Each row below holds a small network's activations on one input, seen along a few directions.
Each table varies a few parts of the input and shows all the possible inputs, shuffled.
A made-up example of a description, with smaller parts first: line(4) and (point or line(9) or (values(2) and ring(8))).
Shared parts are said once, and a part with two or three values counts as separate values.
(in the rows, 128 means zero)

Other details of the inputs vary at random and push rows far along two fixed directions, the same in every table; ignore that.

A family of inputs:
r1: [115 136 129 125 128 119 124 127 130 123 118 131]
r2: [127 135 120 127 129 118 126 124 139 124 118 122]
r3: [133 131 120 122 125 129 139 129 117 130 126 127]
r4: [126 129 125 119 119 130 132 122 129 130 127 122]
r5: [127 126 123 123 126 131 142 135 119 130 124 126]
r6: [128 130 123 122 122 132 140 125 119 135 126 129]
r7: [118 126 121 125 126 129 130 120 119 131 129 133]
r8: [119 126 129 127 128 127 127 128 126 115 118 132]
r9: [129 131 123 119 120 131 129 122 127 129 128 119]
r10: [196  49 178 130 156 128  32 162 130 222 108 157]
r11: [128 126 126 120 130 131 135 129 127 124 124 115]
r12: [123 133 128 125 126 129 122 118 124 119 120 132]
r13: [127 136 122 117 128 122 132 130 130 131 126 120]
r14: [121 134 127 128 122 130 119 118 125 121 120 127]
r15: [130 128 121 123 128 132 140 134 117 128 125 123]
r16: [131 133 121 122 124 133 137 124 117 134 127 126]
r17: [130 128 122 122 123 127 141 130 119 131 126 130]
r18: [120 125 120 124 128 125 132 125 119 128 128 134]
r19: [128 127 124 126 130 133 140 131 118 130 123 118]
r20: [119 138 127 125 130 121 121 126 128 122 118 128]
r21: [151 164 177 188 137 144 139 156 165 117 235 147]
r22: [120 131 130 125 124 128 124 118 126 120 120 135]
r23: [127 123 122 128 127 125 131 126 137 116 118 126]
r24: [116 125 133 129 130 128 127 125 127 116 116 127]
r25: [128 127 123 127 123 126 129 116 137 121 120 130]
r26: [126 130 123 125 118 132 137 125 120 137 126 124]
r27: [145 174 174 195 140 141 143 163 160 130 233 144]
r28: [118 131 129 128 120 128 121 118 127 122 120 130]
r29: [127 124 124 118 126 129 137 132 128 123 125 124]
r30: [124 122 126 131 128 126 132 123 137 117 116 121]
r31: [123 127 118 124 130 126 129 125 117 127 129 131]
r32: [130 126 122 127 124 122 130 121 136 118 119 130]
r33: [122 129 127 126 130 128 124 127 124 113 118 129]
r34: [120 124 119 126 132 129 130 130 117 125 127 127]
r35: [133 128 120 126 126 123 128 120 134 116 120 127]
r36: [124 125 126 126 128 131 143 132 120 131 123 121]
r37: [114 121 124 128 132 128 133 127 119 128 125 125]
r38: [211  52 178 130 158 126  31 158 145 209  99 156]
r39: [114 131 120 125 131 120 130 129 123 135 127 129]
r40: [130 127 124 116 124 126 136 127 128 125 127 127]
r41: [125 132 127 125 127 125 123 122 124 115 120 133]
r42: [119 128 131 129 131 129 125 125 125 115 117 124]
r43: [129 130 120 129 121 127 123 116 136 122 120 121]
r44: [140 164 174 197 140 147 133 150 157 123 238 153]
r45: [117 122 121 126 130 128 133 130 119 126 127 130]
r46: [119 129 119 127 124 130 125 120 118 132 129 125]
r47: [129 133 121 125 120 133 134 124 118 136 127 121]
r48: [132 131 123 116 124 131 132 121 126 127 128 124]
r49: [130 127 123 118 128 130 135 131 126 122 126 121]
r50: [124 123 128 120 128 130 138 129 129 125 124 118]
r51: [121 129 129 125 125 124 126 123 126 116 119 136]
r52: [124 132 122 127 127 117 128 125 141 125 118 125]
r53: [128 125 124 131 130 127 129 123 135 116 117 118]
r54: [130 126 120 128 129 126 129 126 135 115 118 123]
r55: [128 128 125 117 122 130 135 122 128 128 127 127]
r56: [124 133 124 117 127 121 135 131 132 132 125 123]
r57: [126 128 122 130 119 126 126 117 138 123 120 124]
r58: [124 135 122 122 126 123 139 133 123 139 124 125]
r59: [118 123 122 128 134 130 131 127 118 127 126 122]
r60: [117 134 118 125 133 121 127 128 121 134 128 126]
Each input here is: values(2) and ring(5) and (point or line(5)).
Changing only the values(2) part turns r24 into r42. The same change can be made to r10. Which row results?
Answer: r46
Changing only the values(2) part turns r19 into r36. The same change can be made to r35. Which row results?
Answer: r32
Start at r10 and move only the ring(5) part, one step at a time. The first step leads to r28. Which rows follow, in order?
Answer: r57, r4, r26
Start at r47 and move only the ring(5) part, one step at a time. The first step leads to r9. Which rows follow, in order?
Answer: r43, r14, r46
Change only the values(2) part in r1. List by row number the other rows that result.
Answer: r20
List by row number the other rows that have the values(2) part and the ring(5) part in common with r49.
Answer: r9, r11, r13, r21, r48
